A small network was shown many inputs. Here are its activations along a few directions, one row for each input.
In each table, some parts of the input vary, and every possible input appears once, in random order.
Descriptions start from the smaller parts, as in this example, which fits no table here: one of 3 separate values, together with either a single point or one of 9 places along a line or (one of 4 places along a line, together with one of 5 places around a ring).
Shared parts are said once, and a part with two or three values counts as separate values.

Other details of the inputs shift rows strongly along two fixed directions, in all tables alike. That doesn't count.

A family of inputs:
x1: [  9   1 -10 -15   8 -11  -2   6  -5 -22 -16  -4   1  11   2]
x2: [-7  5  8  0 -2  6  8  4  3 15 -6 -6 -2 -7 -9]
x3: [ -6   3   8  -1  -2   5   4  -5   5  13  -2  -3  -2 -15  -5]
x4: [ -6  14   0   2  -9  10   8   2   3   4   4   0  -3 -12  -4]
x5: [  8   1  -9 -20   7  -8  -3  -4  -3 -20 -13  -3  -1  -2   5]
x6: [ 11 -11 -14 -13  23 -12  -4  -6   1 -21  -6  -1   0   9   6]
x7: [ -5   9   2  -3 -12  12   5   2   4   8   2   5  -3 -12   3]
x8: [ -7   0   7  -4  -1   9  10  -6   7  14   3   2 -10  -8   0]
x9: [ -8   6   5   1  -3   1   8  -1   4  12   1  -6  -5 -14  -7]
x10: [ -5   7  -1   1 -14  13   4  -3   5   8  -2   2  -2 -12   5]
x11: [  0 -10  13  45  -3  -7  -2   3 -25   2  29  26  24  16  -5]
x12: [ -5  -1   5   0  -9   5   5  -7   6  15  -5  -5  -3 -13   1]
x13: [ -9  15   3   1 -10  12   8   5   4   7  -1  -3   3  -4   0]
x14: [ 12 -17 -17 -10  16 -13  -5  -6   3 -19  -8  -2  -1  12  11]
x15: [ 11   3 -16 -10   9  -7  -1  11  -1 -22 -13  -2   5  10   5]
x16: [ 13 -20  13  33 -11  -7 -36   7 -12   7  31  16   7  24  -3]
x17: [  9   2 -17 -15   9  -5  -3   1   0 -22 -10   1   4  -1   8]
x18: [-13   5   7  -1   3  10  12  -4   5  14   0  -6  -4   0  -3]
x19: [ 10  -9 -16 -10  23 -17  -2  -1   0 -22  -3  -3  -3  11   4]
x20: [  7 -23  12  41   0 -11 -34  12  -9  11  28   5  15  30  -8]
x21: [ -7  12   7  -2 -10   5   6  -2  -1   5   2  -2  -7 -11  -6]
x22: [  9  -9 -14 -11  23 -11  -1   3  -1 -18 -11  -3   0  17   2]
x23: [ -5   5   7  -2 -16   9   2  -8   1   8  -4  -2  -6 -11   3]
x24: [-11  11  10  -3 -11   8   6   0   0   8  -3  -5  -1  -3  -3]
x25: [ -6   0   8  -4  -6   3   6  -1   5  16  -1  -1  -5 -14  -1]
Each input here is: either a single point or (one of 4 places along a line, together with one of 6 places along a line).
Change only the place on the line of 4 in x22. List by row number the other rows that result. -> x1, x2, x15
Start at x13 and move only the place on the line of 6, one step at a time. The first step leads to x15. Which rows follow, in order? -> x4, x17, x7, x10

A family of inputs:
x26: [ -1   9 -15 -25   9  -2  19  -2   1 -19 -24  -3   1  -8   9]
x27: [-16  17  22  18 -19  22   9   2   0  28  13   6   0 -13 -11]
x28: [  9 -10  -3  15   2  -8 -11   8  -7  -6  13  11  10  14   0]
x29: [  5  -8   0  17   2 -10  -9   1 -11  -8  11   7   9  11   0]
x30: [  1   5 -14 -30  14  -5   8  -2  11 -13 -22 -15  -7  -9   4]
x31: [ -2   8 -15 -24   8  -5  21  -1   1 -19 -22  -7   1 -10  10]
x32: [ -1   2 -12 -32  14  -6  15  -8   7 -12 -20  -9 -11  -6   7]
x33: [  0  -8   6   3   2  -1 -10   2   3   5   3  -4  -1   7  -3]
x34: [ -3  13 -13 -27   8  -3  18  -1   0 -20 -23  -9   3  -7   6]
x35: [ 0 -7  1  3  2  1 -3 -2  5  8  4  0 -4  7  1]
x36: [-17  12  21  22 -20  19  12  -4  -2  29  15   5   0 -14  -8]
x37: [-24  13  28   7 -21  28  19 -11  11  44   6  -3 -13 -26 -11]
x38: [ -1   9 -14 -26   9  -4  20  -5  -1 -20 -21  -6   2  -9   8]
x39: [ -1  -2  -9 -31  13  -7  14  -7   6 -13 -23 -10  -9  -9   6]
x40: [  2 -13   3   5   2  -2  -7   0   3   6   3   0  -1   6   0]
x41: [  5 -12   2   6   3  -5 -10  -1   2   7   3   0   0   4   0]
x42: [  1   9 -13 -28   9  -6  21  -2  -1 -20 -18  -2  -2 -12   5]
x43: [ 1 -5  2  4  2  0 -7  2  3  7  4 -3 -5 11 -3]
x44: [-17  15  20  22 -21  18  10   1  -2  28  12   2  -1 -10 -11]
x45: [ 3 -5  1 12  2 -4 -6  0 -9 -6  8 10  7  9 -1]
x46: [-1 -6  3  2  3  1 -3 -4  3  8  6 -1 -5  5  1]
x47: [ 18 -20  -6  20   1 -14 -39  11 -10 -13  18   8  11  27   2]
x48: [-27  19  29   4 -25  32  22  -7  13  47   1  -8 -16 -27 -15]
x49: [ 20 -20  -4  20  -1 -13 -31   6  -6 -12  16  11  10  23   6]
x50: [ -3  12 -13 -25   8  -6  17   2   0 -20 -22 -10   2  -7   7]
x51: [  2   0 -11 -31  13  -8  12  -6   6 -10 -23 -11  -7 -12   8]
x52: [  4 -11   4   4   3  -6  -9  -4   0   6   4   0  -2   2  -3]
x53: [ 19 -20  -2  20   0 -15 -32   2  -8 -14  18  11   8  22   4]
x54: [  5  11 -13 -30   0  -3   9   0   5 -19 -24 -10  -6  -9   9]
x55: [  5  -8   0  15   1 -11  -9   3  -9  -7  13   9   7  11  -1]
x56: [ -1   8 -15 -25   8  -3  20  -3   1 -19 -23  -6   3  -8   8]
x57: [-17  11  19  22 -21  17  10   0   1  29  15   8   0 -13  -8]
x58: [-17  16  20  21 -22  17  10   3   0  29  13   4  -2 -11 -12]
x59: [ -1   9 -14 -26  11  -2  19  -3  -1 -20 -22  -3   0  -9   9]
x60: [ -2  12 -13 -27   9  -2  16   1   0 -20 -23  -6   2  -6   7]
x61: [ 1 -6  2  4  5  2 -5 -4  5  6  7 -2 -5  2 -1]
x62: [  1   5 -14 -29  14  -2  12  -1  10 -13 -22 -15 -11  -5   4]
x63: [ 17 -21  -7  20   0 -12 -33   7  -8 -10  16  10   9  22   5]
x64: [  0  12 -13 -29   8  -4  18   4   1 -19 -20  -6   1  -9   5]
x65: [ 19 -18  -3  19   0 -13 -30   4  -7 -12  17  10   9  21   6]
x66: [-26  19  26   6 -20  32  22 -14  14  44   8  -4 -18 -31 -14]
x67: [  8  -8  -2  16   3  -5 -10   6  -7  -6  10  11  10  13   1]
x68: [  5 -11  -2   9   5  -3 -12  -1   5   5   6   0   0   5  -2]
x69: [ -1  -5  15  30 -19  10 -19   0  -4  22  26  11   2   2  -5]
x70: [  0  -5   3   3   3  -1 -10   2   4   6   6  -3  -2  11  -2]
x71: [  3  11 -12 -31   1  -2   8  -1   6 -19 -22  -9  -4 -10  10]
x72: [  0  10 -13 -27  10  -4  19  -3  -2 -21 -20  -1  -2 -11   7]
x73: [ 0 -3  2  3  3  3 -8  1  6  5  5 -5 -4  4 -3]
x74: [ 5 -7 -1 15  2 -9 -9  5 -9 -6 13  8  8 10  2]
x75: [ 20 -21  -7  22   1 -15 -38  12 -11 -13  17   8   9  29   1]
x76: [ 17 -22  -5  20   1 -14 -34   4 -11 -12  18  11   8  22   3]
x77: [  5 -10   0   8   6  -3 -11  -3   3   5   7   0  -2   3  -2]
x78: [ 10  -6  -1  14   1  -8 -12  11  -9  -7  11   7   8  16  -4]
x79: [ 4  0  0 12  0 -2 -7  6 -7 -4  4  6  6 12 -2]
x80: [  3  -3   0  12   0  -8 -10   9  -7  -6   9   5   9  11  -1]
x81: [ -9   6  19  25 -17  15   3   1  -4  25  22  11   3  -7  -9]
x82: [  1   3 -10 -32  12  -7   9  -2   8 -10 -25 -15  -6  -9   5]
x83: [  7  -4  -1  15   1  -6 -11   6  -9  -7   7   3  10  17  -3]
x84: [ 1 -7  0  5  3  3 -5 -2  7  7  5 -1 -4  3 -1]
x85: [  7  -2   0  13   1  -4 -10   9  -8  -6   7   7   7  14  -2]
x86: [  5  -7   0  14   1  -7  -8  -1 -10  -7  10   7   9  12  -2]
x87: [-29  26  26   4 -25  35  24  -9  18  50   1 -10 -18 -36 -17]
x88: [  1  10 -13 -27  11  -3  20  -1  -1 -19 -21  -2  -1 -11   9]
x89: [  5 -11   0   8   6  -5 -12  -5   2   3   8   1  -3   4  -4]
x90: [-25  21  28   4 -25  30  20  -7  13  49   1  -8 -15 -30 -16]
What do these inputs look like to the network? -> one of 5 places along a line, together with either one of 2 separate values or one of 5 places around a ring or one of 6 places around a ring
Changing only the place on the line of 5 turns x55 into x74. The same change can be made to x72. Which row results? -> x88
Changing only the place on the line of 5 turns x78 into x81. The same change can be made to x83. Which row results? -> x38
Start at x66 and move only the place on the line of 5, one step at a time. The first step leads to x61. Which rows follow, in order? -> x84, x73, x62
Start at x37 and move only the place on the ring of 5, one step at a time. The first step leads to x51. Which rows follow, in order? -> x77, x61, x46
Change only the choice among 2 separate values in x63. List by row number the other rows that result. -> x49
Change only the choice among 2 separate values in x54. List by row number the other rows that result. -> x75
Change only the place on the ring of 6 in x50. List by row number the other rows that result. -> x27, x34, x60, x64, x80
Change only the place on the ring of 5 in x62. List by row number the other rows that result. -> x43, x48, x87, x90
